Each row below holds a small network's activations on one input, seen along a few directions.
In each table, some parts of the input vary, and every possible input appears once, in random order.
A made-up example of a description, with smaller parts first: values(3) and (point or ring(11) or (ring(5) and line(6))).
Shared parts are said once, and a part with two or three values counts as separate values.
In the rows, 128 means zero.

A family of inputs:
r1: [163,155,111,55,114,132,132,89,155,211,219,197,145,186,109,151,43,130,136]
r2: [140,152,107,72,115,133,153,133,179,184,222,231,141,214,105,160,79,144,114]
r3: [160,150,89,67,111,142,124,71,142,223,206,201,178,180,116,131,22,123,144]
r4: [99,121,136,163,137,123,132,157,124,79,90,105,112,118,135,127,181,133,116]
r5: [121,125,143,146,137,123,110,117,99,102,82,64,112,87,140,114,155,118,140]
r6: [129,150,88,90,114,141,157,140,184,185,218,252,161,224,106,145,77,141,111]
r7: [117,121,122,154,132,129,103,101,84,117,65,72,147,86,150,98,135,112,149]
r8: [89,120,118,180,138,130,134,168,125,78,83,123,130,130,134,116,181,132,111]
r9: [86,117,117,181,138,130,136,166,125,78,82,124,131,129,138,115,183,131,111]
r10: [192,131,147,59,107,127,148,121,168,192,224,190,119,149,102,165,60,139,127]
r11: [173,147,136,49,122,127,144,98,173,199,237,192,107,176,107,172,55,128,122]
r12: [98,120,137,164,136,122,134,156,125,79,91,108,113,119,138,129,182,132,116]
r13: [131,118,163,139,146,119,121,125,117,93,104,60,79,79,133,133,159,119,125]
r14: [119,124,121,151,135,130,99,103,83,117,66,68,144,88,145,96,135,113,148]
r15: [120,126,142,143,139,124,108,119,100,101,82,62,111,88,137,112,156,119,139]
r16: [99,125,134,159,140,124,128,159,123,79,91,101,112,121,129,124,181,135,116]
r17: [118,121,143,149,135,122,113,115,100,101,81,68,114,86,146,115,157,116,141]
r18: [130,116,164,140,145,118,123,123,118,94,105,64,78,79,136,135,160,118,125]
r19: [128,113,165,144,142,117,126,121,118,93,104,67,81,78,142,137,161,116,126]
r20: [119,126,122,149,136,130,99,105,84,115,65,65,144,88,143,96,136,115,147]
r21: [159,136,117,81,100,132,156,154,173,177,210,230,152,189,100,154,84,154,118]
r22: [129,114,164,141,145,118,124,121,118,94,104,65,79,78,139,135,160,116,124]
r23: [147,134,98,100,99,141,161,161,178,178,206,250,173,198,102,140,82,152,116]
r24: [117,123,121,154,134,129,101,101,83,116,65,69,145,87,148,97,136,112,149]
r25: [180,133,100,76,96,142,128,94,137,215,192,199,189,155,110,126,29,134,149]
r26: [118,123,142,147,137,123,111,115,100,101,81,66,113,87,143,113,157,116,140]
r27: [184,139,123,65,99,132,136,112,150,203,206,195,156,159,103,145,49,142,141]
r28: [89,121,116,178,139,131,132,169,125,77,82,121,132,131,131,114,181,134,111]
r29: [101,123,136,161,138,123,131,159,124,80,92,104,111,119,132,127,180,134,116]
r30: [85,116,118,182,136,129,138,165,126,78,83,127,132,130,140,117,183,130,112]
Changing only one part turns r29 into r14. The same change can be made to r21. Which row results?
Answer: r25
What is each input in this table made of?
Answer: line(5) and (values(2) or line(4))
Change only the values(2) part in r6. List by row number the other rows that result.
Answer: r23
Start at r28 and move only the line(5) part, one step at a time. The first step leads to r16. Which rows follow, in order?
Answer: r13, r15, r20
Change only the values(2) part in r27. List by row number the other rows that result.
Answer: r1
